These are the activations of a small neural network, seen along a few directions. Each row is one input.
Each table varies a few parts of the input and shows all the possible inputs, shuffled.
A made-up example of a description, with smaller parts first: one of 5 places around a ring, together with either a single point or (one of 2 separate values, together with one of 4 places along a line) or one of 11 places along a line.
Shared parts are said once, and a part with two or three values counts as separate values.

Other details of the inputs vary at random and push rows far along two fixed directions, the same in every table; ignore that.

Rows:
x1: [ 2.98  3.29 -2.66 -0.29  0.09  0.22  3.19  2.39  3.64 -5.17 -1.06]
x2: [-6.06 -0.02 -0.14 -0.85  1.00  0.32 -2.12 -1.76 -0.77  1.42 -3.31]
x3: [ 2.26 -1.97  1.06  0.46 -1.53  0.92 -1.36  0.07 -1.42  0.64  3.04]
x4: [-2.88  3.03  1.34 -1.92 -0.63  0.17  1.72  3.06  1.51 -2.14 -3.75]
x5: [ 4.55 -1.86 -3.63  1.38  1.26 -1.09 -1.30  1.55  0.58 -0.18  5.06]
x6: [-2.75 -2.36  0.00 -2.05  1.31 -3.23 -1.32 -1.13 -5.51  6.78  0.15]
x7: [ 2.49  0.06 -0.53 -0.43  1.74 -3.34  0.24  0.28  0.86  0.81  1.45]
x8: [ 3.92 -0.67 -4.28  2.86  1.38 -3.73 -4.13 -2.93 -0.59  1.22  2.44]
x9: [-8.23  1.46  0.26 -2.39 -0.15  2.46 -0.30 -0.38  0.56 -2.18 -5.11]
x10: [ 1.29  1.63 -3.35 -0.51 -0.86 -0.28  0.04  4.33  2.53 -3.37 -0.70]
x11: [-2.11  3.20 -3.14 -0.65  0.08  2.86  1.83  6.04  5.38 -4.13 -3.08]
x12: [ 4.08  1.74 -1.78  1.13  0.90 -2.94  0.49  1.25  1.74 -0.31  1.14]
x13: [ 8.58 -1.13 -2.92  3.86 -0.66  0.35 -1.43  0.50  1.59 -0.62  5.53]
x14: [-2.47  0.94  1.36 -0.47 -2.23  5.01  1.51  2.48  1.26 -2.45 -0.64]
x15: [-0.53  1.56  0.45 -1.93  0.13 -1.65  1.76  0.75  0.24 -1.07 -0.99]
x16: [-4.20  0.71 -0.59 -1.71 -1.02  3.39  1.42  3.66  0.24 -2.23 -1.06]
x17: [-4.58 -1.97 -0.47 -2.47  1.40 -0.63 -1.29 -4.71 -3.01  0.86 -1.27]
x18: [-2.24  0.42  4.38 -0.71 -0.22 -0.65  1.44 -1.29 -1.62  3.85 -1.11]
x19: [-6.43 -2.93  2.90 -3.61 -0.36  0.29 -1.09  0.21 -5.53  4.08 -0.13]
x20: [ 0.16  1.37 -1.53  3.92  0.05  0.33 -0.21  0.35  4.19 -3.67 -2.50]
x21: [ 0.85  1.41 -3.30  1.44 -0.57  2.55  0.19  4.57  2.38 -2.22  0.46]
x22: [-4.75 -3.30  2.93 -1.20  0.65 -2.66 -0.99 -5.18 -3.58  2.12 -1.51]
x23: [ 2.23 -2.44 -0.38  2.22  0.24 -4.08 -2.49 -3.40 -0.27 -0.93  0.86]
x24: [-4.40 -0.41  0.29 -0.66 -0.03  1.51 -0.34  1.80 -3.04  3.44 -0.75]
x25: [ 0.63  0.13  0.00  0.03 -1.43  4.55  1.92  1.25  0.84 -2.68  0.66]
x26: [ 0.18 -2.96 -1.38 -3.06  1.26 -3.05  0.25 -2.17 -3.97  2.86  2.34]
x27: [ 3.83 -1.35 -3.54  0.12  1.41 -3.70 -1.30  0.31 -1.00  2.19  3.14]
x28: [ 0.74 -0.20  0.48 -0.39  1.20 -4.24 -0.48 -1.22 -3.29  4.82  0.25]
x29: [ 9.11  0.95 -1.14  2.81 -0.98  0.77  0.10  0.02  3.01 -3.87  3.94]
x30: [ 4.62  0.27  0.86  2.10  0.10 -3.09 -0.20 -1.67 -1.25  3.27  1.97]
x31: [ 3.00 -2.90 -3.16  0.97  2.57 -4.28 -4.17 -4.03 -0.49  1.52  3.60]
x32: [ 3.87  2.24  0.42  0.96 -1.12 -0.68  2.09  0.46  2.56 -2.86  1.05]
x33: [-0.40 -2.87  0.73  2.05  1.12 -4.09 -2.60 -4.79 -3.57  4.36 -0.22]
x34: [ 7.79 -0.86 -0.03  1.35 -0.26  0.59  0.54 -2.60  0.14 -1.23  4.06]
x35: [ 0.53  1.35 -0.30  2.19 -1.68  3.96  0.07  2.78  1.27 -0.26 -0.20]
x36: [ 7.57 -1.29 -5.39  1.50  0.38 -0.89  0.07  0.58  0.37 -2.86  5.95]
x37: [-3.01  2.44  4.25 -1.34 -1.82  1.41  2.12  1.47  0.99 -0.97 -3.48]
x38: [ 6.50  0.55 -0.19  2.25  0.74 -2.40  0.64 -0.30  2.69 -0.50  3.37]
x39: [-0.29  5.11  1.10  2.44 -2.01  6.73  1.91  4.48  4.59 -3.49 -4.69]
x40: [-7.00  0.79  1.78  0.29  0.43  2.14  0.66  0.37  2.86 -2.18 -5.56]
x41: [-3.19 -2.60  0.33 -1.85  0.78 -3.00 -4.03 -4.35 -3.53  2.53 -0.06]
x42: [-4.70 -1.54  1.58 -0.72  0.45 -0.08  0.92 -3.95 -1.41 -0.83 -3.01]
x43: [-3.72 -2.24  6.32 -2.45  0.77  1.61 -0.08 -2.79 -3.22  5.51 -0.39]
x44: [ 2.78 -3.46  0.82  0.70  0.45 -0.12 -1.53 -1.54 -1.59  3.06  4.80]
x45: [-2.16  1.29  4.63 -1.06 -1.95  3.90  0.75  0.91  0.21 -0.59 -2.67]
x46: [-4.93 -1.73  6.69 -2.30 -0.05  1.91 -0.01 -2.87 -4.41  6.54 -1.70]
x47: [-2.57  3.93 -3.04 -1.23 -1.13  3.21  2.65  6.00  4.55 -5.70 -3.62]
x48: [-0.93  3.22  1.94 -0.76 -1.19  2.74  4.25  1.17  2.34 -3.21 -2.68]
Each input here is: one of 6 places along a line, together with either one of 2 separate values or one of 6 places around a ring.
- The inputs of x9 and x17 match in every part but the place on the line of 6. If x47 is changed in the same way as x9 into x17, which row does it become? => x26
- The inputs of x12 and x15 match in every part but the place on the line of 6. If x46 is changed in the same way as x12 into x15, which row does it become? => x29
- Change only the choice among 2 separate values in x9. List by row number the other rows that result. => x22
- Change only the choice among 2 separate values in x42. List by row number the other rows that result. => x17
- Change only the place on the line of 6 in x24. List by row number the other rows that result. => x5, x16, x19, x21, x36
- A walk changes only the place on the ring of 6. It starts at x28 and steps to x6. List the rest of the walk in order. => x24, x35, x39, x30
- Change only the place on the ring of 6 in x11. List by row number the other rows that result. => x5, x7, x38, x43, x44

Rows:
x49: [ 0.27 -1.89  0.08 -1.94  0.60 -1.56 -1.48  0.77 -1.97  0.54  2.03]
x50: [ 3.20 -0.53  0.99  1.53  0.05 -3.27 -1.31 -3.60 -0.23 -0.33  1.63]
x51: [-0.45 -0.68 -3.83  1.19  0.73 -1.44 -1.24  0.53  0.08 -1.01  0.53]
x52: [ 4.08 -1.04 -1.14  1.41  0.70 -2.13 -2.99  0.48 -0.93  1.89  2.34]
x53: [-0.38  3.06 -1.04  2.69 -2.18  5.36  1.24  1.98  4.85 -6.72 -3.17]
x54: [ 0.58 -1.18  3.15  0.72 -0.39 -0.94 -1.54 -1.95 -1.64  0.61  0.64]
x55: [-1.91  1.46  4.52 -0.90 -1.40  3.46  2.26 -1.17 -1.31  0.20 -1.90]
x56: [ 0.25 -0.86 -3.20  1.17 -0.29  0.63 -0.58  0.78 -0.69 -0.26  1.45]
x57: [-6.62 -1.58  5.66 -2.76  0.21 -2.20  0.43 -5.65 -4.34  3.59 -4.36]
x58: [ 4.48 -0.65 -4.17  2.51  0.14  0.57 -2.26 -0.19  0.74 -0.47  2.08]
x59: [-1.04  3.70 -4.48  2.23 -0.41  3.81 -0.35  4.22  5.79 -5.82 -4.21]
x60: [-7.66 -1.81  2.15 -1.83  1.63  0.24 -0.72 -2.90 -2.20  2.82 -2.71]
x61: [ 1.98 -1.43  0.53  0.41 -0.21 -0.94  1.21  1.28 -1.49  2.21  2.04]
x62: [-2.78  1.18  1.67 -3.81 -0.38  3.42  2.86  1.52 -1.70 -0.13 -0.57]
x63: [ 1.73 -1.84  4.30  0.50 -0.79  0.17  0.78 -2.39 -1.40  1.40  0.67]
x64: [-3.43  1.17  1.92 -1.25 -1.61  2.49 -0.17  2.08  0.33  1.94 -2.25]
x65: [ 2.99  2.22 -4.45  1.90  0.35 -2.88  0.83  1.65  2.78 -3.21 -0.82]
x66: [ 2.68  0.37  0.15  1.29 -0.41  0.11 -0.14  0.34  2.33 -0.08  2.33]
x67: [ 1.35 -1.61 -0.15 -2.15 -0.73 -1.00 -0.33  0.42 -0.70  0.55  3.19]
x68: [ 3.10 -1.18 -2.89 -1.33  1.53 -4.89 -0.23 -2.07 -0.51 -0.86  1.43]
x69: [-1.92  3.09 -1.48  1.21 -1.05  2.65  0.78  6.25  2.94 -3.73 -2.55]
x70: [-2.22  1.45 -3.07 -0.80 -0.94  4.71  1.18  3.48  2.93 -5.22 -1.72]
x71: [-2.91 -0.51  2.50 -3.05 -0.46  2.63  2.68  2.46 -0.18 -0.27 -1.39]
x72: [ 2.36 -1.61  2.29  0.64  0.73 -0.20  1.03 -0.95 -0.03  2.23  1.87]
x73: [-3.74  0.86  0.88  0.85 -0.75  2.20  0.01 -0.83  1.79 -3.56 -3.90]
x74: [ 1.30 -0.23  2.23 -0.52  0.78  0.76  1.28 -1.94 -2.03  3.00  1.93]
x75: [ 1.02 -1.28 -4.17 -0.42  0.95 -0.98 -1.21  0.10  1.05 -3.14  1.25]
x76: [-0.04 -1.16  1.70  0.33  1.26 -1.25 -1.43 -0.78 -0.91  2.12  1.44]
x77: [-6.06 -2.20  7.35 -2.69 -1.51  0.39 -0.18 -3.71 -4.31  4.79 -1.33]
x78: [ 3.32 -0.08 -1.93  1.08  0.99 -3.43 -2.41 -1.34 -0.23  1.79  1.60]
x79: [ 1.71  1.10 -0.99  1.54  1.17 -1.92 -0.44 -0.77  2.28 -0.83  0.84]
x80: [-4.74  1.63  1.43 -0.98  1.09 -0.36  1.63 -1.13  1.17 -0.19 -4.62]
x81: [ 1.98  0.36 -0.24 -0.39 -0.21 -0.03  1.46  0.50 -2.85  2.17  2.63]
x82: [ 2.61  1.29 -2.69  1.19  0.88 -2.62 -0.58 -0.62  1.54 -0.60 -1.61]
x83: [ 2.37 -0.30 -2.55  1.04  0.79 -4.34 -1.23 -0.31 -0.85  1.12  2.58]
x84: [-0.05 -1.03  0.30 -0.35 -1.08 -1.43 -0.33  0.92 -1.81  2.87  2.22]
x85: [ 6.26 -0.39 -0.88  2.05 -0.14 -0.05  0.03  1.35  1.37  0.58  2.10]
x86: [ 5.15  0.09 -0.53  0.41  0.18 -0.08 -0.15 -0.88 -1.95  2.75  3.07]
x87: [-5.00  1.05  0.30 -3.25  0.20  0.13  0.83  1.23  0.28 -1.15 -2.41]
x88: [-3.83  1.02 -0.25  0.55  0.00  4.20  0.76  0.85  2.01 -1.59 -2.38]
- The inputs of x55 and x81 match in every part but one. If x57 is changed in the same way as x55 into x81, which row does it become? => x65
- The inputs of x67 and x77 match in every part but one. If x75 is changed in the same way as x67 into x77, which row does it become? => x73
- Describe the family of inputs behind these rows. => one of 5 places along a line, together with either one of 2 separate values or one of 6 places along a line
- List by row number the other rows that have the place on the line of 5 in common with x79. => x60, x66, x72, x74, x76, x80, x88
- Change only the place on the line of 6 in x86. List by row number the other rows that result. => x52, x64, x78, x82, x85
- Change only the choice among 2 separate values in x70. List by row number the other rows that result. => x75
